data =
[[ 20   0  59 -13  -7 -14  26  47 -12 -20  16  16]
 [ 11 -12 -47  93  68   9   2  14 -32  25  17  38]
 [-26  17 -33  31  73 -14 -22 -15  -9 -15  -2  13]
 [ 27 -14 -25  40 -25  96 -21 -42 -39 -17  61 -24]]
Report the entry just left of -2.
Answer: -15
The bottom entry of the column that holds the largest entry is 96
Report the entry just left of 2.
Answer: 9
Report the bottom-left entry.
Answer: 27
The entry directly above 68 is -7
The entry directly below -9 is -39
The entry directly above the smallest entry: 59
Report the last entry, reading row by row.
Answer: -24
The entry directly below 31 is 40
Report the entry in the top-left corner.
Answer: 20
The largest entry in the last column -> 38
The second entry on the diagonal from the top-right corner: 17
Report the third largest entry.
Answer: 73
The top-right entry: 16
The entry just left of -9: -15
Report the third entry on the main diagonal.
Answer: -33
The entry just right of 14: -32
The entry directly below -32: -9
The entry just right of the largest entry -> -21
Report the entry just right of 73.
Answer: -14

a =
array([[ -48,  -67,    9,   12,   36,   27],
       [  21,  -66,   43,  -42,  -75,   23],
       [ -59,  -13,  -59,   38,   36,  -81],
       [-103,   75,   -9,   22,    4,    8],
       [  32,   28,   50,  -43,   65,  -88],
       [  65,   18,  -57,  -49,   50,   23],
       [  -4,  -62,  -23,   30,  -65,   -9],
       [   0,   17,   52,   95,  -48,   -8],
       [  36,  -30,  -82,   78,   38,  -10],
       [ -21,  -22,   72,   43,   27,  -87],
       [ -50,  -56,  -38,   34,  -54,  -11]])
The last entry, reading row by row is -11
The 2nd smallest entry: -88
The entry directly below 12 -> -42
Read off the entry in the top-left corner.
-48
Read off the bottom-left entry.
-50
Read off the entry in the top-right corner.
27
Read off the entry just left of the largest entry.
52
Read off the 4th entry from the end, reading row by row.
-38
Read off the entry just left of 28.
32
Read off the bottom entry of the column that holds the largest entry.
34
Read off the entry directly below -65.
-48
The fifth entry from the end, reading row by row -> -56
The entry just left of 8: 4
The 2nd entry from the end, reading row by row is -54
The fourth entry in reading order: 12
The last entry in the row that holds the largest entry is -8
The second entry, reading row by row: -67
Read off the entry directly below the largest entry.
78
The entry directly above 0 is -4
Read off the entry just left of -65.
30
Read off the entry just left of -57.
18
Read off the largest entry in the first row.
36
Read off the entry directly above the smallest entry.
-59
The last entry in the row that holds the smallest entry -> 8
Read off the 2nd entry on the diagonal from the top-right corner.
-75
Read off the entry just left of 18.
65
The entry just right of -66 -> 43
The 3rd largest entry is 75
Read off the first entry of the largest entry's row.
0

X =
[[ -5 -26 -29  31 -15 -16  55 -10  42]
 [ 31 -48 -31  38 -63 -13  88 -52 102]
 [ 50 -50 -14 -59 -13  19 -20 -25 -61]
 [ 68  31  18 -65  79  69 -95   8   1]
 [ 51  27 -11  -1  55  50 -47  -3  52]]
Indices start at 1.
The bottom-right entry -> 52
The top entry of the column that holds the largest entry -> 42
The entry at row 1, column 3 is -29
The bottom-left entry: 51
The entry just left of -1 is -11
What is the entry just left of -65?
A: 18
The entry just left of the largest entry -> -52
The entry in the top-left corner -> -5
What is the bottom entry of the column that holds the smallest entry?
A: -47
The top entry of the column that holds the smallest entry -> 55
What is the entry directly below -29?
A: -31
The entry directly below -31 -> -14
What is the entry at row 1, column 2?
A: -26
What is the centre entry?
A: -13
What is the median entry?
A: -3
What is the entry just left of -25?
A: -20
The entry directly below -65 is -1
The entry directly below -20 -> -95
What is the entry at row 2, column 1?
A: 31

Questions about the grid below.
1) What is the entry just left of 9.901?
2) What is the second smallest entry?
3) What is the entry just right of the smallest entry?
4) What is the third smallest entry?
5) What is the 1st entry in reading order?
6) What is the fifth entry in reading order?
7) What is the second largest entry?
8) What is the entry just left of -6.265?
[[-9.658, -16.027, -13.476, -9.577, -7.214, -5.312, -7.926, -10.749, -10.460, -4.783, -12.760, -8.416, -12.104, -11.149, -0.028, -7.026], [-11.242, -16.838, 9.901, -17.864, -21.627, -9.470, 5.203, -6.990, 0.387, -5.192, -22.739, -14.062, -3.810, 2.971, -2.276, -2.400], [-9.702, -3.916, -21.525, -10.118, 2.126, -4.743, -25.686, -12.841, -10.157, -9.789, -4.514, 1.599, -8.446, -15.633, -5.423, -9.085], [-3.914, -6.476, 1.630, -6.292, -15.992, -14.481, 5.738, -7.688, -3.390, -2.839, -4.567, -18.867, -2.543, 4.246, -21.473, -6.050], [-6.740, -1.118, 15.797, -12.203, -20.383, -15.104, 9.018, -3.245, 3.870, 2.044, -1.519, -15.904, -0.486, 4.672, -19.984, -7.692], [-7.655, -4.659, -14.909, -7.929, -1.241, -5.541, -19.743, -13.305, -6.265, -7.295, -4.105, -4.612, -11.448, -14.265, -9.727, -10.627], [-10.068, -14.065, -6.068, -9.184, -11.503, -7.349, -4.829, -5.130, -7.713, -10.560, -18.995, -11.930, -11.411, -3.031, -0.717, -4.010]]
1) -16.838
2) -22.739
3) -12.841
4) -21.627
5) -9.658
6) -7.214
7) 9.901
8) -13.305

m =
[[-26  14  15   9  16 -21   3  -1   9  -5  11  -6  -5  -1  -2  -8]
 [ 21  -9   1  -7  -4   3   9  18  -5  11  -9  -4  -2   4  12  26]]
What is the largest entry in the first row?
A: 16
The second-last entry, reading row by row is 12
The 2nd entry on the main diagonal is -9
What is the entry just left of -7?
A: 1
What is the entry just right of -7?
A: -4
What is the top-right entry?
A: -8
What is the bottom-right entry?
A: 26
The entry directly below the smallest entry is 21
What is the entry just right of 18?
A: -5
What is the first entry in reading order?
A: -26
The entry just right of 16 -> -21

[[ 0.92 -0.88  0.32 -0.42  0.15  0.76  1.76  1.25  0.48 -1.05  0.80 -1.41
   0.09]
 [-0.12 -0.06  0.29 -1.01 -0.97  0.72  1.68  1.64  0.21 -0.68  1.20 -1.08
   0.26]
 [ 0.71  0.79 -0.07 -0.84 -1.45  0.39 -1.66 -0.84  0.56  1.89 -0.48  0.03
  -0.37]
 [-0.79  0.89  0.20 -0.93 -1.37  0.14  0.96 -0.65 -0.20 -0.02  2.25  0.51
   0.81]
 [ 0.00 -1.08  0.02  0.03  1.43 -0.67  0.87  1.09  0.44 -2.07 -0.54 -0.69
   0.91]
 [ 1.62 -0.89 -0.26 -0.08  1.48 -0.62 -0.49 -0.12  1.25 -1.01 -1.07 -0.82
   0.89]
 [-1.20  1.10 -0.12 -1.36 -0.72 -0.46  0.20 -0.69  0.34  0.12  1.11  1.36
   1.54]
 [ 0.23  0.36  0.08 -0.71  0.26 -0.66 -0.24 -1.98  0.42  0.09  1.27  1.56
   1.37]
 [ 1.04 -0.57  1.71  0.46 -1.80 -0.04 -0.92  0.01  0.09 -0.88  0.79 -0.99
  -0.86]
 [ 0.59 -0.55 -0.34  0.38  1.20  1.04  2.08 -0.88  1.24 -0.17 -0.58  0.64
   0.11]
 [ 0.05 -0.68 -0.19 -0.25  1.29 -1.49 -0.17 -0.08 -0.97 -1.57  1.57 -0.31
   1.15]
 [-0.30  0.27 -0.50  0.14 -0.40 -1.37 -1.42 -0.46 -2.02 -0.57  1.44 -1.14
   0.01]
 [ 0.45  0.66 -0.33 -0.64 -1.01  1.59  0.83 -0.93  1.04  1.82 -0.07  0.48
  -0.47]
 [ 0.69  0.18 -1.82 -0.83  1.09  0.03  1.07  0.34  0.31 -0.37 -0.09 -1.80
   1.11]
 [-0.47 -0.56  1.33  1.05 -1.58  0.66  0.79  0.91  0.05 -1.17 -0.37 -0.73
  -1.42]]
The second entry in reading order: -0.88
The entry just left of -0.62 -> 1.48
The entry just right of -0.19 is -0.25
Read off the entry just left of 1.07.
0.03
Read off the entry just left of 1.59.
-1.01
Read off the entry just left of the largest entry.
-0.02
The first entry in reading order is 0.92
Read off the fifth entry in reading order.
0.15
The third smallest entry -> -1.98
The second largest entry: 2.08
Read off the entry just left of -1.57.
-0.97
Read off the entry just right of 0.45.
0.66
Read off the entry just right of the largest entry.
0.51
Read off the entry just left of 0.87.
-0.67
Read off the entry just left of the smallest entry.
0.44
Read off the 3rd entry in reading order.
0.32

Questions about the grid below.
1) Find the entry just right of the smallest entry.
2) Find the entry just right of 20.
3) Find the entry just left of 30.
4) Find the entry just left of 25.
[[13, 21, 20, 65, 50, 6, 3, 0, 0, 1, 1, 1, 4], [2, 7, 12, 78, 111, 26, 18, 2, 0, -1, 0, 0, 0], [0, 0, 0, 2, 17, 21, 71, 32, 25, 28, 10, 1, 1], [28, 27, 14, 30, 11, 1, 0, 0, 0, 0, 4, 5, 16]]
1) 0
2) 65
3) 14
4) 32
